Each row below holds a small network's activations on one record, seen along a few directions.
Each row is followed by the record's values for the fields Dop, Bevo, Loma, Kos, Tabe, Piri.
Not every record has every field; a missing one is left out.
The largest differences between rows may come from other fields.
(in the rows, 500 means zero)
Random noise pushes rows far along 3 fixed directions. That doesn't count. These rows show it; they differ only by the noise:
[601 357 524 401 451 570 695 364 439 366 615 495 670 611 379 425 377 579
 453 270 567 336 604]
[542 329 432 348 455 629 578 300 364 503 733 407 654 672 303 530 325 495
 533 150 507 217 728]
[641 440 504 492 459 546 683 548 566 347 534 511 621 504 479 427 418 578
 489 459 560 495 496]
[502 485 351 503 441 560 572 442 425 485 616 526 518 590 535 637 511 642
 481 405 443 468 653]
[565 392 411 415 460 612 563 431 453 496 678 418 614 596 378 541 359 495
 561 286 497 332 656]

[448 535 305 510 445 486 377 483 473 549 524 461 413 522 573 710 511 478
 532 509 382 524 514] => Dop is k2, Bevo is g3, Piri is w3
[682 430 518 471 509 535 574 694 726 271 285 450 488 237 598 225 467 301
 462 680 671 735 173] => Dop is k2, Bevo is g2, Piri is w3
[409 454 444 468 479 557 439 333 363 435 489 539 397 543 601 584 580 580
 362 428 542 549 568] => Dop is k2, Bevo is g2, Loma is c2, Kos is v2, Tabe is p1, Piri is w1
[510 415 435 451 476 537 446 436 576 410 515 493 456 429 420 459 482 414
 525 479 514 478 468] => Dop is k1, Bevo is g6, Loma is c1, Kos is v2, Tabe is p1, Piri is w3
[550 519 357 504 531 595 335 751 787 518 485 258 405 289 576 583 425 240
 683 679 465 617 375] => Dop is k1, Bevo is g5, Loma is c3, Piri is w3
[381 505 438 537 440 377 527 242 422 370 443 666 331 503 650 552 713 729
 299 506 436 581 531] => Dop is k1, Bevo is g6, Loma is c3, Piri is w3
[502 617 400 612 494 446 474 577 494 533 435 567 364 431 605 594 624 547
 511 585 424 637 431] => Dop is k2, Bevo is g6, Piri is w3
[431 558 241 504 447 551 504 500 521 326 357 618 271 438 831 660 715 603
 310 705 495 778 417] => Dop is k2, Bevo is g1, Loma is c1, Kos is v3, Tabe is p1, Piri is w3
[442 456 653 492 520 417 467 343 411 521 477 596 477 566 451 428 529 532
 393 408 542 388 571] => Dop is k1, Bevo is g2, Loma is c2, Kos is v2, Tabe is p1, Piri is w4
[495 544 636 521 520 386 588 499 496 564 477 555 526 487 487 448 475 523
 497 529 548 482 484] => Dop is k1, Bevo is g4, Loma is c2, Piri is w3
[589 503 440 522 540 601 492 613 526 543 567 478 643 560 456 601 427 594
 560 501 486 501 516] => Dop is k2, Bevo is g3, Loma is c1, Piri is w1
[348 401 381 448 492 553 707 176 251 343 477 631 543 632 623 684 674 781
 169 368 492 535 625] => Dop is k1, Bevo is g3, Piri is w3
[492 533 765 575 546 374 660 413 461 474 431 640 626 591 515 323 564 744
 352 512 583 488 488] => Dop is k1, Bevo is g1, Loma is c3, Piri is w1
[401 464 437 517 440 499 682 364 365 383 552 654 493 649 594 610 591 796
 341 410 459 598 584] => Dop is k2, Bevo is g3, Loma is c3, Kos is v1, Tabe is p3, Piri is w3
[433 533 408 482 491 472 301 471 463 619 498 447 357 498 521 504 510 309
 592 504 437 443 501] => Dop is k2, Bevo is g2, Kos is v3, Tabe is p1, Piri is w3
[539 538 436 567 467 491 374 728 583 624 494 441 351 421 538 607 527 401
 633 667 435 630 394] => Dop is k2, Bevo is g5, Loma is c2, Kos is v1, Tabe is p2, Piri is w3
[553 487 287 469 510 626 407 666 645 479 430 359 408 336 589 529 441 256
 553 619 541 683 375] => Dop is k2, Bevo is g1, Piri is w3
[467 507 409 463 480 487 418 612 466 604 548 443 497 515 504 531 467 423
 576 529 441 468 488] => Dop is k2, Bevo is g4, Kos is v3, Tabe is p3, Piri is w3
[569 573 649 560 483 452 593 654 562 420 467 578 587 453 493 341 453 523
 461 583 536 599 476] => Dop is k2, Bevo is g4, Kos is v1, Tabe is p2, Piri is w4
[510 535 303 499 511 622 246 739 766 639 558 221 413 287 554 673 383 175
 724 662 417 588 434] => Dop is k1, Bevo is g3, Loma is c3, Piri is w3
[476 519 280 474 530 621 374 591 597 544 475 412 364 347 591 604 526 363
 560 613 494 600 456] => Dop is k1, Bevo is g2, Loma is c1, Piri is w3
[520 585 518 542 572 464 364 586 460 589 510 452 507 501 511 499 488 486
 609 497 457 461 549] => Dop is k2, Bevo is g2, Piri is w1
[421 431 317 415 516 603 433 396 435 525 507 418 428 461 502 572 512 386
 466 410 518 492 545] => Dop is k1, Bevo is g2, Piri is w3
[538 472 439 429 539 566 386 617 552 610 559 344 533 502 385 458 331 225
 699 444 503 387 488] => Dop is k2, Bevo is g1, Kos is v3, Tabe is p3, Piri is w3
[607 592 600 566 555 430 345 648 607 560 424 476 444 381 539 415 478 396
 613 660 522 574 417] => Dop is k2, Bevo is g2, Loma is c2, Piri is w1
[466 567 502 551 481 454 432 538 581 540 459 533 462 451 558 555 539 447
 530 673 432 527 440] => Dop is k1, Bevo is g3, Loma is c1, Kos is v2, Tabe is p1, Piri is w3
[494 579 474 533 518 466 414 596 617 639 480 482 486 413 520 491 462 388
 595 658 465 503 433] => Dop is k1, Bevo is g4, Loma is c1, Piri is w3
[592 449 574 529 607 548 517 709 605 491 587 367 692 479 384 509 305 521
 671 509 526 475 561] => Dop is k1, Bevo is g3, Loma is c2, Piri is w1
[474 440 522 477 506 579 557 433 460 363 487 471 581 541 484 534 542 575
 380 443 563 503 533] => Dop is k1, Bevo is g5, Kos is v2, Tabe is p1, Piri is w1
[424 452 530 375 433 453 392 187 366 554 532 533 420 604 449 447 496 375
 439 378 482 310 560] => Dop is k2, Bevo is g1, Loma is c1, Kos is v2, Tabe is p1, Piri is w3
[494 469 747 523 523 430 680 442 480 473 487 551 594 586 430 356 496 586
 467 439 540 407 466] => Dop is k1, Bevo is g5, Loma is c3, Kos is v1, Tabe is p3, Piri is w3
[525 480 744 430 494 365 788 275 439 314 450 664 594 556 461 231 554 678
 308 429 606 431 517] => Dop is k1, Bevo is g1, Loma is c1, Piri is w3
[534 472 483 502 505 584 446 528 429 564 610 495 602 599 410 657 426 560
 558 418 495 458 592] => Dop is k2, Bevo is g3, Loma is c2, Kos is v2, Tabe is p2, Piri is w1
[570 522 653 560 512 388 504 581 637 506 405 488 498 382 510 440 449 394
 546 658 527 563 372] => Dop is k1, Bevo is g3, Loma is c2, Piri is w3
[583 492 545 507 558 613 585 671 549 379 465 482 553 439 539 431 467 553
 504 530 618 607 422] => Dop is k2, Bevo is g2, Loma is c2, Kos is v1, Tabe is p3, Piri is w1
[471 515 318 430 498 643 282 595 603 625 560 338 381 369 489 643 444 211
 649 580 472 505 525] => Dop is k1, Bevo is g1, Loma is c1, Kos is v2, Tabe is p2, Piri is w3
[385 440 401 409 482 562 599 272 306 468 569 502 529 591 509 693 571 597
 340 310 484 445 668] => Dop is k1, Bevo is g3, Piri is w3
[584 343 435 360 459 578 653 448 526 284 395 529 576 522 551 569 460 611
 415 380 570 551 468] => Dop is k2, Bevo is g3, Loma is c2, Piri is w3
[522 484 419 536 452 480 540 465 585 388 444 545 401 470 606 466 570 549
 424 594 477 669 414] => Dop is k2, Bevo is g5, Loma is c3, Piri is w3
[622 444 546 527 459 452 626 526 470 432 452 549 483 510 524 470 557 596
 429 521 563 511 439] => Dop is k2, Bevo is g5, Loma is c2, Piri is w5
[460 567 317 557 435 591 500 736 629 540 436 510 439 462 696 738 570 616
 575 597 411 752 453] => Dop is k2, Bevo is g3, Loma is c3, Kos is v1, Tabe is p3, Piri is w3
[474 408 414 462 523 538 463 375 416 574 536 461 512 534 361 530 468 442
 523 338 478 361 537] => Dop is k1, Bevo is g6, Piri is w3
[484 453 318 455 432 587 361 501 490 544 611 407 468 505 416 645 412 334
 603 443 424 512 577] => Dop is k2, Bevo is g3, Kos is v2, Tabe is p2, Piri is w3
[397 670 308 623 486 422 345 541 464 658 404 573 279 460 716 657 670 495
 497 713 366 686 489] => Dop is k2, Bevo is g1, Piri is w3
[546 623 482 653 491 386 455 633 629 493 343 558 362 312 594 506 627 464
 519 713 472 679 332] => Dop is k1, Bevo is g6, Piri is w3
[375 522 506 471 444 437 578 259 408 459 452 587 371 511 645 533 658 609
 273 476 525 568 538] => Dop is k1, Bevo is g1, Loma is c3, Piri is w3
[540 527 576 463 512 446 370 566 543 676 607 403 472 410 353 364 457 356
 609 501 463 373 572] => Dop is k1, Bevo is g2, Loma is c1, Piri is w4

Here are new rows. What are their fields?
[500 539 536 588 582 518 615 685 515 479 506 556 676 566 505 565 508 665
 475 522 467 507 553] => Dop is k1, Bevo is g3, Kos is v3, Tabe is p3, Piri is w4
[522 412 284 415 485 567 473 587 459 508 635 371 532 537 439 639 424 488
 578 414 418 490 579] => Dop is k2, Bevo is g3, Piri is w3
[424 505 601 516 504 361 609 237 332 467 383 673 475 558 531 390 650 641
 309 465 522 452 499] => Dop is k1, Bevo is g2, Piri is w3
[451 488 543 446 456 431 684 288 402 298 445 702 476 598 609 366 625 701
 280 486 527 534 516] => Dop is k2, Bevo is g1, Loma is c1, Kos is v3, Tabe is p3, Piri is w3
[370 557 449 515 544 544 408 508 445 677 688 431 547 627 433 570 479 581
 610 429 422 384 715] => Dop is k1, Bevo is g1, Loma is c3, Kos is v3, Tabe is p3, Piri is w1
[371 736 347 661 496 450 442 643 476 594 480 705 387 541 797 709 717 772
 408 714 333 678 558] => Dop is k2, Bevo is g4, Loma is c1, Kos is v3, Tabe is p3, Piri is w4
[641 364 695 428 560 499 601 481 582 455 452 393 683 482 267 242 325 291
 557 423 610 341 395] => Dop is k1, Bevo is g5, Piri is w3
[475 402 542 458 505 492 654 352 398 374 491 579 584 593 408 420 526 619
 398 319 543 361 485] => Dop is k1, Bevo is g6, Kos is v3, Tabe is p3, Piri is w3
[516 363 329 375 523 745 501 489 402 553 729 303 633 618 363 742 317 521
 572 197 538 395 676] => Dop is k2, Bevo is g3, Loma is c2, Piri is w1
[475 588 602 571 474 348 472 426 525 522 369 611 356 441 647 330 613 502
 433 641 478 570 359] => Dop is k2, Bevo is g2, Loma is c3, Piri is w3
[532 557 600 559 562 456 527 662 580 545 440 527 478 422 486 412 492 458
 608 610 541 525 406] => Dop is k1, Bevo is g2, Loma is c2, Kos is v1, Tabe is p3, Piri is w3
[576 380 813 439 515 415 670 308 529 420 450 505 651 549 348 181 415 450
 425 400 598 311 401] => Dop is k1, Bevo is g5, Loma is c3, Piri is w3
[605 473 559 463 433 456 482 478 579 479 483 425 537 451 407 404 388 313
 528 474 532 458 378] => Dop is k2, Bevo is g3, Piri is w3
[470 491 205 499 493 658 253 583 505 697 524 311 349 427 442 684 399 298
 689 481 353 492 529] => Dop is k2, Bevo is g6, Piri is w3
[516 567 467 570 577 485 530 711 558 557 496 452 576 469 519 610 472 510
 614 593 434 529 497] => Dop is k1, Bevo is g3, Piri is w3
[462 643 420 671 602 530 394 725 507 729 550 460 598 517 538 718 536 598
 638 645 363 573 596] => Dop is k1, Bevo is g3, Piri is w1
[526 424 350 502 481 592 548 568 612 250 362 514 435 343 587 554 569 484
 395 571 588 701 334] => Dop is k1, Bevo is g6, Kos is v2, Tabe is p1, Piri is w3
[414 536 218 595 470 638 509 553 478 466 514 525 431 529 739 823 626 778
 369 564 449 765 525] => Dop is k2, Bevo is g3, Loma is c3, Piri is w1
[523 458 394 510 442 600 646 571 541 301 435 560 460 449 648 639 547 623
 367 558 563 750 393] => Dop is k2, Bevo is g3, Loma is c2, Kos is v1, Tabe is p2, Piri is w3
[386 444 368 435 547 597 433 460 367 679 683 385 602 654 359 703 407 433
 628 307 394 276 702] => Dop is k1, Bevo is g3, Kos is v3, Tabe is p3, Piri is w3
[497 377 451 412 523 611 528 313 282 561 661 456 723 739 309 605 383 608
 466 184 498 299 688] => Dop is k2, Bevo is g3, Piri is w1
[543 354 533 346 458 573 570 330 463 313 448 514 471 482 492 415 453 392
 362 410 642 503 454] => Dop is k2, Bevo is g1, Loma is c2, Kos is v2, Tabe is p2, Piri is w3
[658 566 663 625 554 438 537 691 649 439 398 509 602 367 441 364 496 520
 549 604 577 584 348] => Dop is k1, Bevo is g6, Piri is w1
